Each row below holds a small network's activations on one input, seen along a few directions.
In each table, some parts of the input vary, and every possible input appears once, in random order.
A made-up example of a description, with smaller parts first: ring(8) and (point or ring(9) or (values(3) and line(6))).
Shared parts are said once, and a part with two or three values counts as separate values.
In the rows, 128 means zero.

Other details of the inputs vary at random and push rows far along two fixed directions, the same in every table; ignore that.
To show where, the next rows are all for the same input, with only those details redrawn:
[190 141  63 160 181 186  98 134 134 164 168 109]
[101 117 195  83 112 111 163  89 105  73  93 181]
[149 133 132 140 140 156 115 112 122 134 154 134]
[ 82 116 234 101  80 113 151  83 104  79 124 177]
[122 134 193 173  93 161  94 107 120 148 207 123]
[ 93 126 228 144  76 138 118  94 113 117 177 148]
[168 127  73  92 186 150 148 122 120 105  86 156]

Rows:
R1: [124 148 129 132 118 105 169 156 146 129  71 158]
R2: [134 116  95  93 161 105 109 146 130 139  25 180]
R3: [ 87  97 135 103  84  98 103  96 101  96  68 153]
R4: [143 152  86  56 162  81 175 184 122  96  89 111]
R5: [187 154  58 146 194 142  76 179 162 125 143  91]
R6: [151 125 170 185 107 135  89 152 154 165 161 133]
R7: [160 102  93 155 177 163 112 132 176 145 139  90]
R8: [105 142 155 193  40 124 120 109 131 136 181  89]
R9: [ 99 129 133 146 123 137 159 120 170 134 126  99]
R10: [116 143  91  70 179  96  89 149 124  94  48 144]
R11: [147 191 100 173 140 129  97 164 155 149 177  67]
R12: [179 139  92 161 140 131 142 197 137 206 159  89]
R13: [ 93 152 140  83 113 119 193 103 115  90  83 167]
R14: [ 84 135 184 153  95 153  64  95 100 171 174 129]
R15: [139 143 116 114 122 143 166 144 106 165 176 104]
R16: [138 120 122 165 124 152 135 152 159 201 212  43]
R17: [ 67  81 126 188  93  74  99 113 103 144 215 132]
R18: [176 102  48 113 148 126 135 126 132  85  75 134]
R19: [ 88  92 134 101 155 122 112 103 140 127  67 130]
R20: [140 112  80  96 102  99 183 145 106 112 105 105]
R21: [168 127  73  92 186 150 148 122 120 105  86 156]
Describe the family of inputs behind these rows. -> point or (line(4) and values(5))
Which other rows does R8 become when the values(5) part takes its other values? List them by row number. -> R1, R9, R11, R13

Rows:
R22: [141 134 115 155 133 160 104 119 134 147 161 113]
R23: [ 97 130 216 150  65 114 130 121 127 130 167 119]
R24: [145 146 113 153 126 141 124 142 129 149 171 107]
R25: [148 131 118 148 145 153  95 129 130 152 160 108]
R26: [143 132 119 154 135 158 106 123 129 160 160 121]
R27: [146 137 118 157 123 138 114 149 143 153 156 103]
R28: [131 117 108 103 157 126 136 126 131 117  82 155]
R29: [ 56 112 226 107  67  92 136  88 113  82 105 163]
R30: [131 128  99 105 152 117 127 127 117 107  85 151]
R31: [137 129 105 119 142 127 132 146 135 132 127 116]
R32: [141 137 118 159 138 146  88 134 135 148 161 120]
R33: [138 134 106 101 151 112 159 139 125 106  95 137]
R34: [ 71 119 228  92  57  87 178 107 110  77 104 166]
R35: [144 133 115 160 126 145  88 131 132 155 149 113]
R36: [128 125 100 102 143 110 158 137 126 124  87 136]
R37: [134 122 133 106 139 124 136 119 125 106  89 150]
R38: [141 121 104 104 165 132 140 123 126 120  85 149]
R39: [142 126 116 130 140 136 112 131 137 128 114 136]
R40: [130 128 114 108 126 108 150 139 126 114  91 134]
R41: [146 137 117 145 135 140 118 142 133 154 165  95]
R42: [140 139 112 153 125 148 128 134 137 148 166  98]
R43: [123 100 115 112 134 116 139 109 116 102  99 154]
R44: [136 123 103  92 153 133 140 121 117 107  94 149]
R45: [121 133 115 104 130 100 151 137 120 108  98 139]
R46: [136 132 113 127 140 130 143 133 137 126 125 111]
R47: [136 125 109 101 151 118 166 136 129 120  91 136]
R48: [136 129 115 158 134 146  94 127 130 164 150 116]
R49: [138 107  83 107 143 109 163 130 123 109  99 135]
R50: [135 128 102  90 144 122 163 136 120 109 100 135]
R51: [ 74 120 227 152  67 121 103  99 131 121 167 134]
R52: [138 133 118 155 130 139 119 146 143 163 159 106]
R53: [122 131 123 105 134 106 151 140 129 104 101 142]
R54: [136 130 114 151 133 144  86 129 125 155 157 109]
R55: [145 141 116 156 135 154  99 127 125 147 166 121]
R56: [ 78 125 213 148  66 112 127 116 135 123 167 119]
R57: [132 118 105  94 158 125 129 128 127 107  87 148]
R58: [128 125  98  92 143 108 151 139 122 113  91 131]
R59: [146 139 123 158 141 148  95 129 129 147 161 116]
R60: [151 136 119 156 128 158 101 127 131 151 158 119]
R61: [114 126 118 105 127 107 154 128 128 107  94 130]
R62: [ 79 122 232 151  69 123 110  93 125 119 168 131]
R63: [142 137 116 152 126 146 131 138 133 162 165 107]
The inputs of R47 and R38 match in every part but one. If R46 is changed in the same way as R47 into R38, which row does it become? -> R62
The inputs of R53 and R32 match in every part but one. If R56 is changed in the same way as R53 into R32, which row does it become? -> R51
Describe the family of inputs behind these rows. -> values(2) and (point or (line(4) and values(5)))
Which other rows does R27 become when the line(4) part takes its other values? List them by row number. -> R23, R34, R40
